[121 118 168 171  86 172 123  85 172 138 159 120 120 145 132 134  97  76
 127 127 127 119  96 177 124 123 101 103 172 177 177 108  78 137 135 119
 116  77 169  95 146  80 120 174 140]  <196>
[122 144  86  78 106 107 133 108 159 127  82 139 119  95 165 159 128 159
 123  96 127 129 118 156 135 129  90 122 160 156 156 161 144 131 144 157
 124 174  96  94 112 127 136 159 168]  <67>
[171 129 144 162 130 113 138 100  83 115 163  97 172 163 132 137 162 117
 167 123 165  91 161  88 128 162  86 163  82  88  88 115 110 107  89 109
 156 122 125  89 162 108  96  84 128]  <15>
[114  86  76  79 128  91  81 135 140  76  87 177 110 101 163 156 117 148
 116 101 120 174 121 139  80 123 138 109 141 139 139 101 139  81 175 178
  91 152  81 139 106 135 176 140 161]  <55>
[ 88 118 153 160 118 168 120 135 173 147 154 143  86 125 113 111  94  97
  92 124  94 152  97 172 127  97 166  98 173 171 171 114 108 151 155 126
 109  90 164 158 104 117 146 173 118]  <60>
[144 116 165 137  74 177 112  87 171 141 111 115 141  86 141 146  79  86
 149  86 149 114 124 175 120 151 102  80 171 175 175 118  87 146 127 117
  94  90 172  96 161  85 115 173 147]  <76>
[159  93 122 162 127 103 103 105 108  90 166 168 157 160 173 172 138  95
 163 160 164 161 146 112  94 166 114 140 108 112 113  83  95  87 164 169
 127  93 107 111 153 100 166 109 168]  <14>
[ 97 136 119 152 181  99 142 174  87 129 164 132 103 170  87  84 161 147
  93 170  91 140 168  81 138  88 172 163  87  81  80 128 159 125 125 116
 155 130 109 174  89 169 135  85  80]  <204>
[ 87 176 120 141 137 127 180 114 149 162 158  88  90 165  96  92 171 130
  85 165  85  88 162 146 176  84  98 173 150 147 146 165 126 156  96  94
 180 139 126 102  88 123  88 149 104]  <184>
[150 114 133 168 107 114 127  86 131 106 169 125 148 159 166 168 145  92
 155 159 157 116 143 140 115 159  87 149 132 140 140  97  87 100 131 138
 147  95 120  85 153  87 122 134 173]  <167>
[ 85 161 116 149 132 121 169 102 158 142 164 104  88 168 110 103 170 114
  84 169  84 100 163 158 160  85  91 144 160 158 158 144 110 134 120 111
 176 122 119  93  87 108 103 159 118]  <118>
[ 98  89  83 126 140  91  95 128 139  80 150 175  96 155 154 146 137 115
 102 155 106 173 145 139  87 110 141 138 140 139 139  86 114  81 175 172
 120 110  84 138  97 119 175 139 153]  <198>
count <196>: [123] | 2
find: [ 98  89  83 126 140  91  95 128 139  80 150 175  96 155 154 146 137 115
 102 155 106 173 145 139  87 110 141 138 140 139 139  86 114  81 175 172
 120 110  84 138  97 119 175 139 153] | <198>
find: [122 144  86  78 106 107 133 108 159 127  82 139 119  95 165 159 128 159
 123  96 127 129 118 156 135 129  90 122 160 156 156 161 144 131 144 157
 124 174  96  94 112 127 136 159 168] | <67>

[141 124 144 145  80]  <145>
[ 82 155 146  82 146]  <56>
[145 127 124 147 130]  <123>
[118 132 110 146 144]  <99>
[126  85 147 109 110]  <51>
common <56> <99>:  | [146]
count <51>: [110] | 1
count <56>: [146] | 2
find: [145 127 124 147 130] | <123>
count <56>: [82] | 2
common <99> <51>:  | [110]

[115 154  85 137 145] : <112>
[123 109  88 154 144] : <127>
[123 120  88  85 145] : <111>
common <127> <112>:  | [154]
find: [123 120  88  85 145] | <111>

[147 105 112 104 123 135 140 120] : <114>
[153 132 112 116 123 133 140 147] : <2>
[158 130 112  81 123 133 140 119] : <104>
[131 132 112 120 100 133 140 147] : <92>
[120 132 120 120 100 133 132 132] : <77>
count <77>: [132] | 3
common <77> <104>:  | [133]

[139 142  99  72 134 119 134 118  97 173 129 136  98] -> <187>
[175 171 120 155 134  86 139 131 108 152 127 142  93] -> <192>
[125 131 162 124 172 162 169  95 162  92 128 166  92] -> <194>
[170 168 121 136 116 110 120 184 121 142  93 122 139] -> <105>
[114 115  86  85  98 123  98 141  90 167 129 101 154] -> <168>
[135 144  80  97 135  87 155 121  76 159 121 156 117] -> <140>
[149 153 167 103 164 163 163 141 149 105  94 163 114] -> <93>
[ 83  80 134 142  95 158  92 137 160  98 159  89 173] -> <190>
[105 100 166 126  85 158  84  92 157 146 178  84  96] -> <120>
[167 168 140  98 154 148 154 118 137 145 113 156  80] -> <29>
common <29> <93>:  | [167]
common <93> <29>:  | [167]
find: [167 168 140  98 154 148 154 118 137 145 113 156  80] | <29>
find: [170 168 121 136 116 110 120 184 121 142  93 122 139] | <105>
common <187> <140>:  | [97]
count <187>: [97] | 1

[117 116 156  99 116  98 158]  <115>
[120 122 120 129 122 122 120]  <65>
[146 137 140  97 119 102 122]  <30>
[109  98  98 112  98 107  97]  <17>
common <17> <115>:  | [98]
count <17>: [98] | 3
count <115>: [156] | 1
common <30> <17>:  | [97]
common <65> <30>:  | [122]
count <65>: [120] | 3
common <30> <65>:  | [122]

[154 102 108 134 102 164 136 136 136 128 124 150 151 118 104 132 151 106
 132 115 166 134 136 111 119 164 166 166 127 103 152 143 141 126 109 144
 107 137 101]  <122>
[142 102 154 134 102 164 136 136 136 128 124 150 151 118 104 132 124 133
 132 115 166 134 136 111 119 164 166 166 126 103 136 143 152 126 109 149
 107 137 101]  <81>
[147 145 124 158 122 143 153 144 108 153 157 107 153 126 144 147 157 146
 104 167 111 151 143 104 169 110 111 111 109 137 131 143 117 168 143 128
 108 143 133]  <87>
find: [154 102 108 134 102 164 136 136 136 128 124 150 151 118 104 132 151 106
 132 115 166 134 136 111 119 164 166 166 127 103 152 143 141 126 109 144
 107 137 101] | <122>
count <87>: [143] | 5
find: [142 102 154 134 102 164 136 136 136 128 124 150 151 118 104 132 124 133
 132 115 166 134 136 111 119 164 166 166 126 103 136 143 152 126 109 149
 107 137 101] | <81>
find: [147 145 124 158 122 143 153 144 108 153 157 107 153 126 144 147 157 146
 104 167 111 151 143 104 169 110 111 111 109 137 131 143 117 168 143 128
 108 143 133] | <87>
count <81>: [103] | 1

[120 129 131 131 124 126 131 131 131 131 129 129 127 129 130 129 134 129
 129 129 131 129 127 139 127 129 127 126 128] -> <22>
[138 131 114 136 126 121 129 139 131 128 130 135 139 131 124 113 131 131
 119 142 122 136 121 128 119 130 137 135 128] -> <34>
[129 157 131 131 124 126 131 131 131 131 129 129 127 129 130 129 134 129
 129 129 127 129 127 139 127 129 127 126 128] -> <91>
count <34>: [121] | 2
find: [129 157 131 131 124 126 131 131 131 131 129 129 127 129 130 129 134 129
 129 129 127 129 127 139 127 129 127 126 128] | <91>
count <22>: [131] | 7

[119 114 104 140 175 113 161] -> <138>
[148 105 146 105 105 105 146] -> <82>
[137 137 137 104 140 102 182] -> <53>
[125 122 147 163 114 168 103] -> <69>
[105 141 107 115 141 141 129] -> <153>
[130 133 104 113 119 127 133] -> <10>
count <153>: [141] | 3
count <10>: [113] | 1
find: [130 133 104 113 119 127 133] | <10>
find: [148 105 146 105 105 105 146] | <82>
common <138> <69>:  | [114]
count <82>: [105] | 4

[170 126 128 129 120 107 107 149 156 146 134 134 117] -> <26>
[143 176 117 163 135 100 175  89 170  92 173 170 126] -> <58>
[107 126 128 134 120 107 107 149 156 146 134 134 117] -> <27>
find: [170 126 128 129 120 107 107 149 156 146 134 134 117] | <26>
find: [143 176 117 163 135 100 175  89 170  92 173 170 126] | <58>

[139 163  97 158]  <132>
[111 111 111 165]  <131>
[175 175 174 175]  <66>
[100 184 154  98]  <31>
[111 173 140  98]  <32>
count <32>: [140] | 1
count <131>: [111] | 3
count <66>: [175] | 3
common <32> <31>:  | [98]
count <66>: [174] | 1
count <132>: [159] | 0

[158 145  90 180]  <38>
[173 145 173 173]  <35>
[ 76 107 164 144]  <74>
count <38>: [91] | 0
count <35>: [145] | 1

[153 141 173 125 167 171]  <97>
[153 103 123 159 132 135]  <126>
[111 144 171 128 168 123]  <119>
[135 109 109 135 135 109]  <50>
count <50>: [109] | 3
common <119> <97>:  | [171]
common <126> <97>:  | [153]

[137 111 148 130  92 150 109 162  98 155 172 144 100  94  84 161 127  81
 115 142 155 146 125 173 150] : <94>
[109 131 118 114  90 147 113 119 165 110 132 106 108 113 104 153 130 157
 172 158 158 132  87 107 119] : <46>
[105 102 153 148 139 124  98 154 108 102 129 112  95  95 153 159 159 155
  89 124 137 116 130 136 106] : <89>
count <46>: [147] | 1
find: [137 111 148 130  92 150 109 162  98 155 172 144 100  94  84 161 127  81
 115 142 155 146 125 173 150] | <94>
count <89>: [153] | 2

[131 123 111  99 123 131  99  99  84 134  99] -> <24>
[148 115  96 121  97 136 109  83  96 115 142] -> <47>
[ 83 125 169 106 110 108 122 131 144 113 100] -> <72>
[135 123  84 114  84 135 114 135 114  84  99] -> <44>
common <24> <72>:  | [131]
count <47>: [115] | 2
count <44>: [135] | 3
common <47> <72>:  | [83]
count <44>: [84] | 3
count <24>: [99] | 4

[129 115 153 147 162] = <18>
[148 147 147 147 162] = <63>
[ 96 178 146 146 145] = <49>
find: [129 115 153 147 162] | <18>
count <63>: [147] | 3
count <49>: [146] | 2

[ 95 135 107 103 103  97  98 101  99 130 112 101 136 133  98 101] : <40>
[139 137 127 129 133 141 137 135 136  89 116 105 137  89 126 133] : <110>
[104 105 115 104 102 104  98 102  99 135 115 102 106 145  98 103] : <4>
[147 146 145 152 147 147 153 151 153 126 145 152 145 115 151 125] : <80>
[104 105 112 103 103 146  99 103 101 138 117 103 107 150 101 104] : <128>
[150 144 136 144 147 129 153 144 152  93 129 145 148  81 152 148] : <8>
[155 153 144 152 152 155 156 155 157 110 140 151 155 132 158 151] : <160>
[128 128 115 121 123 129 128 123 127  84 102 122 127  74 126 123] : <41>
count <8>: [144] | 3
common <80> <110>:  | [126]
find: [147 146 145 152 147 147 153 151 153 126 145 152 145 115 151 125] | <80>
common <128> <80>:  | [146]
find: [ 95 135 107 103 103  97  98 101  99 130 112 101 136 133  98 101] | <40>
count <80>: [147] | 3

[138  84 171  85] : <86>
[148 174 106 157] : <68>
[ 84  84 175 175] : <19>
[148  89 139 127] : <45>
find: [148  89 139 127] | <45>
common <68> <45>:  | [148]
count <19>: [175] | 2

[ 94  94  94 170]  <75>
[169 170 118  91]  <95>
[119 170 118 138]  <42>
[115 169  95  90]  <84>
count <95>: [118] | 1
count <95>: [90] | 0
common <95> <75>:  | [170]
count <84>: [90] | 1
common <75> <42>:  | [170]
common <84> <95>:  | [169]
count <75>: [95] | 0

